Each row below holds a small network's activations on one input, seen along a few directions.
In each table, some parts of the input vary, and every possible input appears once, in random order.
A made-up example of a description, with smaller parts first: one of 6 places along a line, together with either a single point or (one of 2 separate values, together with one of 5 places around a ring) or one of 11 places along a line.
Shared parts are said once, and a part with two or three values counts as separate values.
In the rows, zero is written as 128.

Other details of the inputs shift rows strongly along three fixed directions, in all tables alike. That doesn't count.
To show where, the next rows are all for the same input, with only those details redrawn:
[120 124  58 152  83  86 143 148  93 126 101]
[148 125  72 154 106 102 156 121 103 121 120]
[157 152 132 158 111 167 117  56 103 150 150]
[140 178  85 109 158 211 176 150 164 143  67]
[183 153 142 157 135 184 132  38 114 146 163]
[132 131  74 151  94 106 143 128  99 128 111]
[178 120  78 157 128 108 175  98 110 113 140]
[171 158 146 157 125 187 119  38 110 152 160]

Rows:
r1: [142  97 114 145 133 112 154 120 135  95 169]
r2: [136 103 120 142 136 107 158 141 110  92 162]
r3: [134 114  94 118 140  76 140 144 123 127 150]
r4: [101 104 105 131 103  77 145 143 126 135 120]
r5: [141 106 115 125 137  84 163 122 139 127 138]
r6: [154 154 126  92 179 182 175 167 192 116 121]
r7: [133 132 109 132 122  94 118 130 125  76 116]
r8: [113 154 113 105 173 170 182 159 180 140 101]
r9: [155 105 136 127 140  87 168 113 127 127 136]
r10: [136 131 126  76 185 190 174 141 168 146  84]
r11: [123 146 142  87 142 177 163 179 176 126  77]
r12: [125 155 118  97 183 166 182 156 180 137 106]
r13: [169 136 183 159 152 161  86  69 129 113 163]
r14: [171  95 124 160 151  98 129 136 138  97 139]
r15: [ 97 133 138 135 127 147 117 100 126 151 147]
r16: [174 108 116 123 147  79 158 114 138 130 158]
r17: [ 95 106 158 120  84 159  87 119 108 142 122]
r18: [118 145 118  91 162 181 155 169 176 115 112]
r19: [123 105 101 127 139  80 150 127 121 119 152]
r20: [159 149 179 155 170 162  92  55 126 144 153]
r21: [113 163 146 133 131 135  86  85 117 132 120]
r22: [ 88 139 145 116  90 143  71 138 117 141 144]
r23: [ 80 172 123 117 112 124  84 123 118 130  85]
r24: [126 109 118 131 128  99 147 156 105  96 152]
r25: [104 133 153 150 104 141  58 144 119 134 111]
r26: [138  98 125 136 111 102 149 129 141 107 148]
r27: [116 132 151 154 134 130  78 114 120 161 118]
r28: [122 128 161 156 116 147  65 127 123 135 125]
r29: [129 146 173 131 154 161 119  79 104 149 171]
r30: [123 133 177 119  88 138  91 124 117 144 132]
r31: [125 125 119  86 174 185 176 146 165 144  81]
r32: [190 146 151 159 116 195 120  49 119 120 173]
r33: [122 106 117 142 111  98 148 145 133 103 152]
r34: [ 96 141 152 153 119 135  62 123 113 167 107]
r35: [ 67 161 124 103 111 134  93 183 100 166 101]
r36: [126 102 120 126 102  91 138 148 136 110 134]
r37: [ 71 150 128 105  88 135  81 199  99 141 109]
r38: [ 61 143 143 131 102 136  98 136  88 158 126]
r39: [134 131 162 153 127 144  76 115 125 121 129]
r40: [ 83 145 134 106  94 123  96 150 128 169 102]
r41: [135 156 122 115 196 170 144 154 172 137  73]
r42: [174 135 185 123 128 163 100  74 143 141 181]
r43: [149  98 119 151 142 107 168 131 112  88 169]
r44: [159 144 191 120 133 150 106  71 122 169 156]
r45: [122 118 170 141  91 142 116 112 124 133 135]
r46: [ 46 134 110 122  91 117 100 157 114 155 109]
r47: [156 150 140  80 157 176 163 177 181 129  90]
r48: [176  84 126 112 133 109 136 124 120 112 151]
r49: [112 135  94 132 125  70 120 129 112 103 102]
r50: [ 60 137 144 118  78 124 106 155 115 168  81]
r51: [135 113 107 117 121  97 123 155 127 110 154]
r52: [119 126 126  77 149 192 151 173 165 128  77]
r53: [135 127  64 149  99  99 154 138 103 124 107]
r54: [146 133 111 132 129  97 126 119 129  70 126]
r55: [141 114 108 146 127  83 119 142 122  81 125]
r56: [136 110 120 133 123  98 150 143 137 101 156]
r57: [139 107 110 149 143  90 175 115 134 119 158]
r58: [148  92 122 146 114 100 158 124 142 104 152]
r59: [123  97 107 143 115  76 158 126 130 130 134]
r60: [148 153 127  90 187 186 172 175 161 110 120]
r61: [106 116 110 143 134 100 155 142 101 125 138]
r62: [144 118 115 124 120  95 135 158 135 112 154]
r63: [135 125 103 135 123  87 124 141 125  73 116]
r64: [ 68 151 136 133  88 137  55 170 117 128  80]
r65: [129 117 108 127 142  78 147 146  95 123 150]
r66: [151 114 157 109 142 148 116  80 115 154 146]
r67: [160  94 114 106 145 100 144 124 117 136 133]
r68: [131 110 120 118 101  93 127 156 135 117 133]
r69: [116 123 102 145 138  75 119 142 115 117 104]
r70: [132  96 158 132 110 160 114  94 118 130 144]
r71: [ 89 130 161 137  87 128 108 113 110 166 113]
r72: [169 111 181 113 135 174 103  72 123 136 166]
r73: [ 59 127 143 119  55 125  96 181 117 143  81]
r74: [130 172 113 103 190 164 150 141 168 119  74]
r75: [145 138 158 125 151 146 110  67 124 149 184]
r76: [126 139 166 156 140 142  72  89 115 159 133]
r77: [105  93  95 136 102  80 139 158 120  97 146]
r78: [158 100 121 152 137 106 172 118 143  94 173]
r79: [149 168 117 105 211 176 162 136 180 120  83]
r80: [ 60 115 125 114  86 142 100 150 108 168  80]
r81: [123 138 167 116 113 127 109 109 117 164 126]
r82: [147 121 109 125 141  79 149 136 129 131 154]
r83: [160 122 121 143 142  98 127 112 128  75 139]
r84: [ 79 155 131 112 107 128 101 155 126 164 114]
Changing only one part turns r21 into r63. The same change can be made to r5. Which row results?
> r36
Changing only one part turns r45 into r71. The same change can be made to r51. Which row results?
> r3
Changing only one part turns r4 into r26. The same change can be made to r10. Which row results?
> r52
What is each input in this table made of?
> one of 2 separate values, together with either a single point or one of 11 places along a line or (one of 5 places along a line, together with one of 6 places along a line)
Which other rows does r28 become when the choice among 2 separate values takes its other values? List them by row number.
> r34
Which other rows does r60 become when the place on the line of 5 takes its other values? List them by row number.
> r2, r24, r37, r43
Which other rows does r38 become when the choice among 2 separate values takes its other values? List them by row number.
> r2

Rows:
r85: [107 139 125 108 122 155 119 154 136 131 115]
r86: [119 137 129 103 145 152 146 165 166 119  95]
r87: [104 150 124 111 127 142 132 146 134 153 109]
r88: [177 144 178 123 174 178 131  75 150 127 173]
r89: [ 82 129 166 145  75 105  50 120  84 148 147]
r90: [ 90 125 166 139  63 107  51 116  87 149 141]
r91: [115 150 121 126 139 145 104 149 137 125  91]
r92: [ 91 141 150 112 125 160 101 154 147 140  97]
r93: [124 162 110 113 147 156 130 159 156 117  84]
r94: [102 150 141 106 110 168 113 156 139 143 100]
r95: [ 97 151 134 105 117 159 114 143 136 165  96]
r96: [161 115  86 144 147  94 166 119 117 104 125]
r97: [157  89 126 146 113  54 137 121 106  99 161]
r98: [146 127  82 135 143  96 156 132 129 117 109]
r99: [ 89 120 151 150  73 108  77  93  77 151 157]
r100: [111 143 112 100 148 162 152 158 143 138  98]
r101: [135 113  95 125 142  92 167 140 135 119 131]
r102: [115 135 126 116 120 152 131 153 138 149 104]
r103: [ 99 139 145 105 129 160  98 157 142 141  96]
r104: [118 139 111 107 145 160 149 162 151 138 104]
r105: [140 103 116 125 138  90 140 156 132 110 124]
r106: [123 140 121 100 136 163 144 167 155 129  98]
r107: [ 87 140 155 161  68 109  48 109  83 136 128]
r108: [128 156 111 115 150 153 131 158 154 116  84]
r109: [113 133 129 107 117 155 119 152 138 132 108]
r110: [148 121  93 143 137 104 156 143 130  92 118]
r111: [167 144 179 122 161 197 133  60 137 152 159]
r112: [109 141 131 107 132 145 117 158 141 128 111]
r113: [106 133 127 119 119 153 134 149 144 144 104]
r114: [149 106 112 129 147  91 159 142 139  94 144]
r115: [149 122 195 158 108 138  85  16  99 157 200]
r116: [149 127  86 135 134 106 150 143 132  96 117]
r117: [137 109 102 127 134 102 163 151 138  98 137]
r118: [ 97 147 130 102 120 160 114 143 138 161  94]
r119: [136  84 121 145 117  62 125 132 113 102 147]
r120: [117 149 120 102 140 162 146 170 153 127 104]
r121: [133  96 118 143 122  63 123 140 106 108 153]
r122: [182 158 148 138 173 176 136  48 142 137 156]
r123: [134 114 104 134 126  97 156 150 123 123 134]
r124: [138 107  98 168 109  74 135 122 100 111 135]
r125: [135 109  98 132 136 104 165 150 137 116 131]
r126: [146 108 104 128 131 102 168 151 133 121 123]
r127: [108 132 127 119 118 153 129 148 142 145 104]
r128: [111 156 106 123 128 152 127 138 127 137  90]
r129: [137 107  97 133 139 100 172 149 138 113 133]
r130: [139 108 101 126 135 102 161 151 137  99 137]
r131: [134  92 107 143 108  62 142 118 108 122 145]
r132: [152 122  80 143 139 102 161 140 131 109 116]
r133: [143 125  88 143 144  94 163 132 129 113 112]
r134: [107 149 139 111 119 165 111 145 135 140 120]
r135: [140 122  98 141 140  92 129 143 127 100 116]
r136: [ 91 154 132 108 120 166 118 148 126 158 103]
r137: [ 97 157 145 106 123 158 109 161 140 140 104]
r138: [129 152  97 122 147 161 146 154 150 132  83]
r139: [ 88 121 164 137  64 109  49 114  87 146 141]
r140: [158 142 180 126 159 198 136  57 143 147 158]
r141: [126  99 105 145 113  61 144 119 107 120 154]
r142: [167 156 179 144 178 192 109  65 146 126 148]
r143: [115 137 139 119 133 138 126 142 144 121 126]
r144: [ 83 128 151 149  62 115  63 114  80 164 149]
r145: [146  99 113 130 150  86 143 143 128 101 144]
r146: [187 146 154 117 195 181 168  71 160 139 165]
r147: [ 97 154 137 106 115 158 117 143 135 164  95]
r148: [122  97 107 145 110  71 146 123 100 115 151]
r149: [ 78 122 161 146  78 107  52 118  91 143 146]
r150: [130  90 109 143 106  72 144 122 101 117 142]
r151: [210 103 161 142 182 120 158  71 140 102 186]
r152: [133 108  98 162 113  73 139 116  92 109 131]
r153: [ 85 121 166 142  62 108  53 113  92 143 141]
r154: [171 146 169 126 171 184 149  65 136 141 169]
r155: [ 93 145 142 109 108 170 110 151 144 140 101]
r156: [109 134 131 112 116 155 123 151 143 130 108]
r157: [192 138 161 117 189 187 177  73 155 132 155]
r158: [196 104 157 146 187 122 158  69 145  96 195]
r159: [113 131 124 113 122 153 128 151 138 146 104]
r160: [148 107  93 155 109  71 128 123 102  95 139]
r161: [130 113  97 123 133  91 152 140 124 126 131]
r162: [153 117 195 154 107 146  79  18  83 154 201]
What is each input in this table made of?
> one of 6 places along a line, together with either one of 3 separate values or (one of 2 separate values, together with one of 5 places along a line)
Changing only the place on the line of 6 turns r140 into r113. The same change can be made to r157. Which row results?
> r126
Changing only the place on the line of 6 turns r150 into r156. The same change can be made to r111. Which row results?
> r106
Start at r151 and move only the place on the line of 5, one step at a time. The first step leads to r105. Which rows follow, in order?
> r103, r119, r92
Which other rows does r104 become when the place on the line of 6 takes its other values? List them by row number.
> r85, r100, r112, r145, r161
Which other rows does r135 become when the choice among 3 separate values takes its other values? List them by row number.
> r91, r142
Which other rows does r101 become when the choice among 2 separate values takes its other values? List them by row number.
> r131
List by row number the other rows that have the place on the line of 6 in common with r93.
> r86, r88, r90, r97, r107, r108, r112, r114, r137, r139, r143, r153

Rows:
r163: [215 108 119 154 145 122 178  44 114  97 177]
r164: [113 178 130 125 141 194 136 111 159 145 105]
r165: [ 68 167 153 147  48 188  54 104  73 184 132]
r166: [ 82 148 200 120  75 151   6 124 106 173 122]
r167: [ 99 183 130 126 139 205 128 121 157 155 107]
r168: [151  70  79 125 116  66 188 169 122  79 160]
r169: [ 98 156 102 129 107 102 102 135 106 135 116]
r170: [127 124 186 127 139 144  95  86 123 124 155]
r171: [141 151  97 123 199 162 177 126 154 118 115]
r172: [147 101 109 102 157  94 203 101 129 190 125]
r173: [159 106  68 136 114  97 172 149 120 104  93]
r174: [ 70 128 142 107 115 142  77 191 136 147  61]
r175: [188 107 115 162 120 110 156  47  96 106 189]
r176: [133 187 182 130 131 186  68  49 116 160 146]
r177: [107  92  82 115  96  92 167 216 120 105 121]
r178: [ 58 158 176 116  82 147  42 155 102 167 144]
r179: [160 133  84 119 141 163 167 155 151 127  67]
r180: [232 123 104 140 207 110 179  92 152 101 139]
r181: [ 94 155 100 134 108 104  98 137 101 140 128]
r182: [118 131 129 111 150 153 160 161 172 116 132]
r183: [138 172 134 113 190 198 149 104 158 132  92]
r184: [ 78 133 109  94 115 129 147 217 171 114  65]
r185: [ 71 167  68 113 118 114 128 216 122 143  74]
r186: [118 161 176 109 160 222 137 140 179 147 138]
r187: [159 164 168  84 197 199 145 120 185 122 147]
r188: [ 71 159 151 157  99 151  62 100  78 170 136]
r189: [149  65 120 160 102  27 148 114 111  80 194]
r190: [214 111 123 157 204 124 165  67 138 108 140]
r191: [161 102  99 164 101  93 146  77  84 111 184]
r192: [ 86 130  89  86 172 137 172 226 170 108  78]
r193: [ 73 114 176 143  80 103  49 100  82 137 164]
r194: [192 130 133  89 210 139 189 139 186  87 140]
r195: [166 142 205 122 163 217 109  86 180 145 137]
r196: [119 129 149 177  70 104  70  69  89 147 139]
r197: [143  63 107 137  74  43 144 140  93  83 158]
r198: [172 143 182 104 174 171 115 106 164 126 144]
r199: [159 141 149  96 186 196 173 155 210 116  94]
r200: [105  98 167 159 103  88  82 104  77 130 193]
r201: [163  56 103 141  91  55 142 154 107  94 137]
r202: [234 107 154 185 167 122 147  13 130 115 189]
r203: [169 129 202 119 126 210 102  69 140 139 158]
r204: [ 58 140  99 138  84 100  76 167  94 148  53]
r205: [ 60 139 110  96 102 104  99 212 129 130 106]
r206: [145  77  95 124 156  57 167 180 139  82 106]
r207: [110 106  77  90 114 114 181 217 152  95  91]
r208: [119  88  87 196  69  16 126 115  64 113 177]
r209: [113 146 113 142 110 124 130 120 129 128 104]
r210: [104  50 137 112  84  19 143 123  85 181 162]
r211: [ 97 159 159 151 115 156  70  61  93 155 142]
r212: [ 92 171  71  94 136 134 133 218 155 137  24]
Changing only one part turns r204 into r206. The same change can be made to r163. Which row results?
> r197
What is each input in this table made of?
> one of 2 separate values, together with either a single point or (one of 4 places along a line, together with one of 6 places along a line)
Start at r202 and move only the place on the line of 6, one step at a time. The first step leads to r196. Which rows follow, in order?
> r209, r164, r167, r208
Start at r201 and move only the place on the line of 4, one step at a time. The first step leads to r195. Which rows follow, in order?
> r174, r166
Which other rows does r192 become when the choice among 2 separate values takes its other values? List them by row number.
> r171
